A small network was shown many inputs. Here are its activations along a few directions, one row for each input.
Each table varies a few parts of the input and shows all the possible inputs, shuffled.
A made-up example of a description, with smaller parts first: one of 8 places around a ring, together with either a single point or one of 11 places along a line or (one of 3 separate values, together with one of 6 places along a line).
Shared parts are said once, and a part with two or three values counts as separate values.
In the rows, 128 means zero.

Other details of the inputs shift rows strongly along three fixed directions, in all tables alike. That doesn't count.

Rows:
row 1: [123 103 106 130 155 139 187 167  90 107 177]
row 2: [128  96 113 124 118 176 104  39 146 142 147]
row 3: [150 187 161  85  64  96  98 170 166  91  51]
row 4: [133 145 132 117 129 113 158 137 154 109 137]
row 5: [175 158 144 150 164 108  86 107 141 187 124]
row 6: [121 122 112 118 145 119 180 170 119  99 158]
row 7: [105  72  86 127 143 158 179 131  85  98 182]
row 8: [130 115 133 136 121 127  72  61  87 141 108]
row 9: [ 79  76  99 149 131 140 147 112  83  72 154]
row 10: [112 100  91 156 142 167 115  26  90 137 155]
row 11: [ 95  75 107 140 141 140 151 147  89  97 151]
row 12: [189 182 145 132 162 133 108 116 169 193 124]
row 13: [152 162 153 126 147  76 146 187 148 143 126]
row 14: [124 135 139 103 125 120 137 168 152 122 135]
row 15: [177 167 169 134 133 106  54 109 123 198  91]
row 16: [229 155 118 153 146 116  99 139  64 206 131]
row 17: [ 99  70 102 133 144 144 154 135  80 105 167]
row 18: [ 90  87 107 154 128 126 153 116  93  80 150]
row 19: [118  83 114 132 143 129 158 162  97 131 160]
row 20: [121 104 105 121  82 120 154 140  70  59 111]
row 21: [ 74  93 127 129 112 125 151 120 122  51 122]
row 22: [184 123 107 135 110 142  84  92  81 162 117]
row 23: [144 153 156 125 130  55 151 229  98 133 103]
row 24: [156 166 142 114 156  77 167 229 138 143 145]
row 25: [ 86 153 146  98  97 124 141 173 176  96  96]
row 26: [124 131 115 132 151 140 173 163 112 121 141]
row 27: [ 89 114 142  91  91 137 136 144 170  87 120]
row 28: [105 141 144 113  86 165  74  42 194 141  90]
row 29: [164 137 116 129 162 116 185 215 130 168 152]
row 30: [154 176 150 145 128 103  89  93 166 174 114]
row 31: [146 124 128 147 150  99 151 215 118 164 147]
row 32: [ 68 124 150  90  93 124 128 130 169  46  98]
row 33: [186 150 119 177 186 112 122 146  84 224 172]
row 34: [116 122 120 141 123 146  93  82 131 150 135]
row 35: [ 76 136 133 115  99 119 164 139 150  68 110]
row 36: [ 79  94  99 144 127 136 152 118  89  86 155]
row 37: [135 108  93 158 151 159 136  35 103 139 151]
row 38: [ 79 160 154  75  83 139 133 121 218  43  74]
row 39: [ 60 111 129  91  77 166 147 117 181  57  93]
row 40: [174 132 118 151 168 110 134 105 106 177 171]
row 41: [ 96 144 173  95  86 117 108 168 207  97  74]
row 42: [116 199 188  90  79  92 100 198 240 136  63]
row 43: [107  96 129 132 124 173  81  22 124 115 134]
row 44: [118 102 105 126 125 190 102  23 143 123 134]
row 45: [120 148 160 102 100 158  63  36 190 120 104]
row 46: [192 161 163 135 130 102  51 118 134 234  93]
row 47: [132  96 109 170 155 152 106  77  83 147 163]
row 48: [145 117 131 155 155 145  93  79 113 157 138]
row 49: [130 195 155  99 124  99 152 197 194 115  87]
row 50: [157 155 122 150 174 104 177 214  96 178 157]
row 51: [115 104 138 124  99 149  53  43 107 137  95]
row 52: [188 173 152 150 152 112  59 113 167 220 118]
row 53: [151  95  97 128 101 131 149 171  59 120 129]
row 54: [139 110  89 148 174 112 228 195  77 114 178]
row 55: [ 86 103 105 115 122 158 166 136 126  83 131]
Description of these inputs: one of 5 places along a line, together with either one of 2 separate values or one of 9 places around a ring.
Changing only the place on the line of 5 turns row 47 into row 18. The same change can be made to row 50. Which row results? -> row 35
Change only the place on the ring of 9 in row 32. List by row number the other rows that result. -> row 5, row 6, row 9, row 10, row 24, row 36, row 38, row 49
Change only the choice among 2 separate values in row 20. List by row number the other rows that result. -> row 23
Change only the place on the ring of 9 in row 31. List by row number the other rows that result. -> row 2, row 19, row 27, row 28, row 29, row 39, row 41, row 42

Rows:
row 56: [138 152 139 127 132 102 147 199 129 151 121]
row 57: [ 85 116 129 122 129 147 139 105 141  85 130]
row 58: [122 131 140 104 109 116 138 142 135  90 113]
row 59: [177 155 125 140 149 108 122 134 116 176 126]
row 60: [102 122 147 112 116 114 130 138 138  90 117]
row 61: [132  88  91 155 157 136 164 132  84 149 182]
row 62: [134 131 130 125 126 115 148 190 124 122 121]
row 63: [137 141 141 123 118 136  83  98 151 149 116]
row 64: [123  93  93 142 137 141 150 114  66 105 162]
row 65: [141 148 131 125 115 135 105  70 168 135 117]
row 66: [143 170 162 122 121 112  75 105 174 151 102]
row 67: [ 81  93 114 135 112 150 133  97 101  95 133]
row 68: [134 128 116 134 129 126 150 151 100 132 134]
row 69: [106 110 117 137 140 111 161 164  94 109 139]
row 70: [152 154 125 127 159 112 167 182 128 138 140]
row 71: [115  72 104 144 148 137 146 116  67 119 169]
row 72: [148 137 126 127 137 114 138 179 114 147 139]
row 73: [ 83  85 117 134 108 155 119  87 114  79 125]
row 74: [148 161 142 117 132 143 107  98 171 146 113]
row 75: [135 134 133 137 130 135  97  74 162 158 132]
row 76: [ 85  95 114 134 120 142 141  86 128  88 145]
row 77: [115 151 146 105  95 115 133 159 161  78  88]
row 78: [181 154 123 142 153 113 133 139 137 187 146]
row 79: [131 142 129 127 109 140 103  72 134 128 108]
row 80: [131 132 128 130 113 147  98  81 133 148 114]
row 81: [137 126 121 131 130 117 157 182 107 115 130]
row 82: [106 125 149  99 106 117 133 166 149  96 110]
row 83: [ 90 128 143 103  95 127 127 147 156  90  95]
row 84: [102 117 121 114 128 150 152 137 136  99 133]
row 85: [138 132 121 124 131 115 152 182 106 121 140]
row 86: [136 148 143 135 140  91 148 203 130 127 121]
row 87: [174 114 118 144 156 132 113 105  94 184 155]
row 88: [138 143 136 121 114 137 104  92 175 148 118]
row 89: [ 84 116 130 128 108 134 129 106 123  89 117]
row 90: [147 104 105 162 160 137 112  85  83 176 154]
row 91: [118 109 118 134 135 176  98  39 137 137 138]
row 92: [105 147 149  95  95 116 131 172 167  98  87]
row 93: [194 157 141 130 151 106 111 140 127 190 132]
row 94: [177 146 133 148 153 114 111 152 123 189 131]
row 95: [108  79  97 150 145 142 142 118  67 116 170]
row 96: [128 150 147 123 134 145  92  80 177 145 114]
row 97: [115 142 138 105 103 118 139 160 147  99  99]
Describe the family of inputs behind these rows. -> one of 6 places along a line, together with either one of 2 separate values or one of 5 places along a line
Changing only the place on the line of 6 turns row 59 into row 83. The same change can be made to row 79. Which row results? -> row 56
Changing only the place on the line of 6 turns row 90 into row 97. The same change can be made to row 71. Which row results? -> row 93
Change only the choice among 2 separate values in row 84. List by row number the other rows that result. -> row 88
Change only the place on the line of 6 in row 78. List by row number the other rows that result. -> row 61, row 65, row 75, row 76, row 88
Start at row 60 and move only the place on the line of 5, one step at a time. The first step leads to row 66. Which rows follow, in order? -> row 86, row 69, row 89

Rows:
row 98: [122 171 140 132 123  91 147 195 144 115 113]
row 99: [118  93 103 142 143 170 127  67 144 156 173]
row 100: [115 135 137  95 108 161 111  78 189  97 131]
row 101: [120  98 108 136  99 142 119  52 108 105 125]
row 102: [191 172 133 135 174  95 153 169 117 203 132]
row 103: [ 98 116 119 117 104 104 178 159 117  66 122]
row 104: [161 147 127 139 143 120 118  74 128 167 125]
row 105: [123 117  96 158 172 140 169 145  61 144 164]
row 106: [142 192 156 111 103  93 121 216 167 134  83]
row 107: [140 139 114 155 137 107 149 175  93 140 143]
row 108: [129 117 115 126 149 144 170 164 150 109 148]
row 109: [165 151 143 135 157 121  88  76 131 169 141]
row 110: [134 138 146 137 126 125  90  87 161 123 104]
row 111: [104  84 114 127 127 132 156 186  85 130 146]
row 112: [173 118 117 129 156 118 141 185  64 166 159]
row 113: [142 155 109 134 149 134 171 179 144 144 154]
row 114: [144 104  82 134 152 139 201 150 101 130 178]
row 115: [106 160 147  98  86 125 132 198 150  98  81]
row 116: [165 106 108 153 158 119 141 171  78 155 146]
row 117: [119 108 116 116  83 150 104  58 124 104 103]
row 118: [180 163 151 143 172 131  84  91 152 197 112]
row 119: [ 74  95 129 124 125 161 111  65 135 119 130]
row 120: [149 138 142 152 145 110  86  95 148 192 137]
row 121: [133 173 164  75  77 102 135 202 176 108  61]
row 122: [102 187 159 111 113  96 148 199 175  96  90]
row 123: [ 47  80 126 124 105 159 118  55 138  76 129]
row 124: [ 87  93 129 126  91 153 101  68 141  60 103]
row 125: [138  99 109 142 144 111 155 160  64 115 173]
row 126: [157 134 140 153 133 120  71  78 146 198 132]
row 127: [134 128 146 112 107 148  89 114 149 123  86]
row 128: [189 153 138 148 159 110  77  76 122 193 149]
row 129: [ 79  50  83 134 161 155 195 133  24  69 194]
row 130: [ 68 133 159  98 103 116 152 172 175  37  85]
row 131: [100  92 121 109  92 156 101  77 107  76 128]
row 132: [134 141 153 121 103 123  73 111 170 165 101]
Changing only one part turns row 130 into row 123. The same change can be made to row 108. Which row results? -> row 99
Describe the family of inputs behind these rows. -> one of 5 separate values, together with either a single point or one of 6 places along a line
Change only the choice among 5 separate values in row 129. List by row number the other rows that result. -> row 102, row 105, row 118, row 119
Change only the place on the line of 6 in row 104. List by row number the other rows that result. -> row 101, row 102, row 103, row 117, row 121

Rows:
row 133: [142 119 121 127 144 111 157 170  99 121 147]
row 134: [198 133 112 167 171 124  98  66  88 208 159]
row 135: [ 89 116 131 107  86 140 124 128 137  84  99]
row 136: [ 94  96 128 133 139 125 138 140  96 114 144]
row 137: [164 170 144 125 154 107 139 178 158 164 131]
row 138: [158 141 123 132 140 108 152 190 112 161 135]
row 139: [132  82  93 146 129 183  98  17  89 138 150]
row 140: [154 165 151 127 122 143  65  44 193 176 105]
row 141: [129 113 111 145 139 117 151 158  76 123 141]
row 142: [125 119 104 150 166 127 170 151 104 135 162]
row 143: [102 115 133 100 102 142 130 128 139  76 114]
row 144: [123 176 169  92  95 117  96 124 221 130  87]
row 145: [104 107 119 128 114 132 142 150  97  98 123]
row 146: [ 88 126 130 114 111 147 144 120 157  83 117]
row 147: [164 182 153 126 130  82 127 181 149 154 104]
row 148: [ 80  88 128 129 108 144 117 104 132  83 129]
Describe the family of inputs behind these rows. -> either one of 2 separate values or one of 5 places along a line or one of 9 places around a ring
